These are the activations of a small neural network, seen along a few directions. Each row is one input.
In each table, some parts of the input vary, and every possible input appears once, in random order.
Descriptions start from the smaller parts, as in this example, which fits no table here: line(4) and (point or ring(9) or (values(2) and ring(8))).
Shared parts are said once, and a part with two or three values counts as separate values.

Other details of the inputs vary at random and push rows far along two fixed directions, the same in every table; ignore that.
These rows show it; all are for the same input, with only those details redrawn:
[ 5  1 12  7  5  1 -7 -2  0  3  8  3]
[ -43    3  -21  -31  -10   -9   48   13  -17  -20 -106   -8]
[   7   70 -120 -103   98  -97   17  -16   40   32   60   45]

Rows:
row 1: [ 2  4 12  7  4  1 -4 -7 -1  5  9  0]
row 2: [ 5  0  9 11  4  1 -8  2 -2  1 12  2]
row 3: [ 6  2 11 10 -2  8 -5  0 -2  4 14 -7]
row 4: [ 6  4 10  8  1  7 -6 -8 -6  5  8 -5]
row 5: [ 1  2  9  9 -3 10 -8 -3 -2  6  7 -9]
row 6: [ 3 -3 11 10  2  9 -6  6 -4 -2 15 -2]
row 7: [ 1  2 11  9 -1  7 -7 -4 -2  8  4  1]
row 8: [ 0  0 11 11 -5 11 -7  2  0  6 10 -6]
row 9: [  8   4  10   8   0   7  -6  -5  -5   4  11 -10]
row 10: [ 7  4 11  9  2  4 -5 -6 -4  6  8  0]
row 11: [ 24 -50 -32  -7 -52  -5   4  -2  21 -29  17   2]
row 12: [ 6 -3  9 12  4  6 -7  5 -2  1 13 -1]
row 13: [ 0  2 10  8 -2  9 -8 -6 -4  7  5 -4]
row 14: [-3 -4 11 10 -2 12 -9  8 -1  0 11 -1]
row 15: [ 5  1 10 10  1 11 -6  1 -2 -1 13 -4]
row 16: [-4  2 12  8  1  4 -7 -5  2  7  6  1]
row 17: [ -49    1  -27  -29  -12   -8   45   19  -16  -20 -104   -6]
row 18: [-1  0 12  8  2  4 -9  0  3  5  4  4]
row 19: [-1 -4  9 12  1  9 -9  7  1  3  9  0]
row 20: [ 5  1 12  7  5  1 -7 -2  0  3  8  3]
row 21: [ 30 -49 -31  -7 -50  -7   6  -4  18 -31  19   1]
row 22: [ -49    4  -29  -32  -13    0   47   18  -16  -21 -102  -12]
Question: What do these inputs look like to the network?
Answer: values(2) and (point or ring(10))
Question: Changing only the values(2) part turns row 22 into row 15. The same change can be made to row 19. Which row results?
Answer: row 12
Question: Which other rows does row 1 become when the values(2) part takes its other values? List them by row number.
Answer: row 16

Rows:
row 23: [-27  44 -85 -77  37 -42  43   2   6   7 -31   0]
row 24: [ 24  12   3   9  14   7 -24  -7   7  16  69  -6]
row 25: [-26  -4   9   9 -12  21   1  14  -7  -2 -23 -11]
row 26: [ -3  -6  21  12 -15  13   7  -9 -17  -4 -32  -9]
row 27: [ -3  -7  28  10 -10   6   7  -1  -8  -9 -38  -2]
row 28: [ 25   0   9  16  22  -7 -26   3  11   8  63  16]
row 29: [ 31  -8 -11   4  -7   4 -19 -15  18   6  75  -1]
row 30: [ 44 -18  -1   7  -5 -19 -28 -18  22   2  61  19]
row 31: [ 32   6  18  10  22 -12 -25 -14  13  12  57  15]
row 32: [ 23   9  21  13  22 -10 -31 -19  14  20  54  17]
row 33: [ -1  -6  20  12 -16  12   7  -5 -17  -6 -31  -9]
row 34: [ 17  17   4  10  16   7 -29 -11   8  25  66  -1]
row 35: [ -8  -4  28  13  -8   5   5  -3  -6  -5 -38  -2]
row 36: [ -1 -11  23  13 -10   3   9   0 -13 -14 -35   1]
row 37: [ 33  10  11  10  17  -6 -22 -18   7  14  62   3]
row 38: [ 30 -18 -18   8  -8  -1 -29   0  23   2  73   8]
row 39: [-17  -7  19  12  -7  10   1  12  -5  -4 -31   2]
row 40: [-11  -2  23  11 -16  12   4  -9 -12   2 -33 -12]
row 41: [-10  -4   9  11 -17  24   7   6 -18  -6 -24 -18]
row 42: [ -8  -1  25  12 -16  13   3  -9 -13   2 -32 -10]
row 43: [-13  18 -86 -83  23 -66  48 -11  20 -12 -37  25]
row 44: [ 15  15   4  10  15   7 -29 -11   9  25  66  -3]
row 45: [-18  -5   7   6 -11  20   6  18  -7  -8 -23 -14]
row 46: [ 10 -29  -1   4 -41   1   9  -8  -3 -16 -27  -9]
row 47: [ 24 -13 -11   6  -4   4 -23  -3  23   1  76   7]
row 48: [-19  -8  18  10  -6   9   1  11  -4  -3 -30   0]
row 49: [-10 -12  13  11  -6   8   5  16  -8 -12 -29   3]
row 50: [ -7  -8  28  15 -12   5   3  -4 -10  -4 -40   6]
row 51: [ -3  -3  23   9 -16  13   9  -5 -12  -5 -33 -15]
row 52: [ -6  -4  24  14 -18  11   5  -7 -15   0 -34  -6]
row 53: [-10 -11  14   9  -7   8   8  17  -8 -14 -29  -3]
row 54: [-10 -11  15   7  -7   7   7  16  -6 -12 -28  -2]
row 55: [-21  14 -95 -83  25 -61  47   5  24 -13 -30  25]
row 56: [-24  -3  10  10 -12  21   1  14  -8  -2 -24  -9]
row 57: [ 33   8  10  12  16  -8 -22 -17   4  14  62   5]
row 58: [-16  -7   5   8 -12  19   7  19 -10 -13 -22 -14]
row 59: [-15 -10  18  14  -9   8   3  13  -7  -5 -32   5]
row 60: [ -1  -9  24  11 -10   5   8   0 -11 -14 -36  -3]
row 61: [ 12  11   4  14  19   7 -29   3  15  19  67   2]
row 62: [-17  -7   7   7 -12  19   7  19  -9 -11 -21 -14]
row 63: [  3 -23   5   1 -37   6  16 -11  -4 -17 -26 -11]
row 64: [-16  -7  18  11  -5   9   4  13  -2  -5 -30  -2]
row 65: [ 32   5  16  13  23 -11 -27 -15  10  12  55  20]
row 66: [  7  51 -88 -77  81 -74   9  -2  37  24  55  38]
row 67: [  3 -35  -4   5 -34   1   4  11   5 -22 -23   3]
row 68: [ 15   5   1  13  20   7 -29   1   9  15  68   8]
row 69: [-10  -3   8   8 -18  22  10   7 -17  -8 -25 -23]
row 70: [-31  46 -84 -74  38 -43  41   0   8  11 -31   0]
row 71: [-24  38 -64 -69  43 -58  35  -8  11   7 -45  25]
row 72: [ -4 -10  26  13  -9   6   5  -5 -12  -8 -38   3]
row 73: [-12 -13  15  11  -6  10   4  12  -9  -9 -30   3]
row 74: [-17  -8   5  11 -12  21   4  18 -11 -10 -22  -9]
row 75: [ 22  11   1  10  16   7 -26 -12   4  20  67  -1]
row 76: [ -7   0  23  11 -14  12   7  -7 -10   0 -33 -14]
row 77: [-37  37 -86 -70  39 -45  37  12   9   7 -33  16]
row 78: [-15  -2  12  13 -20  23   5   4 -16   1 -27 -15]
row 79: [ 32  10  13   8  16  -6 -23 -18   8  16  61   3]
row 80: [-16  -9   4  10 -12  17   8  19 -12 -13 -21 -11]
row 81: [  2 -28 -10   5 -43  15   8   2  -4 -16 -21 -17]
row 82: [ 25  10  -1  12  15   4 -23  -7   3  15  70  -3]
Question: Changing only one part turns row 56 into row 34. The same change can be made to row 61. Which row results?
Answer: row 70
Question: What do these inputs look like to the network?
Answer: ring(5) and (values(2) or ring(10))
Question: A walk changes only the ring(10) part. It starts at row 32 and steps to row 71. List the rest of the walk in order.
Answer: row 50, row 72, row 65, row 36, row 60, row 31, row 27, row 35
Question: Which other rows does row 47 become when the ring(5) part takes its other values? List them by row number.
Answer: row 29, row 43, row 55, row 63
Question: Which other rows does row 73 become when the ring(10) part takes its other values? List them by row number.
Answer: row 28, row 39, row 48, row 49, row 53, row 54, row 59, row 64, row 66
Question: Which other rows does row 30 become when the values(2) part takes its other values? List them by row number.
Answer: row 43
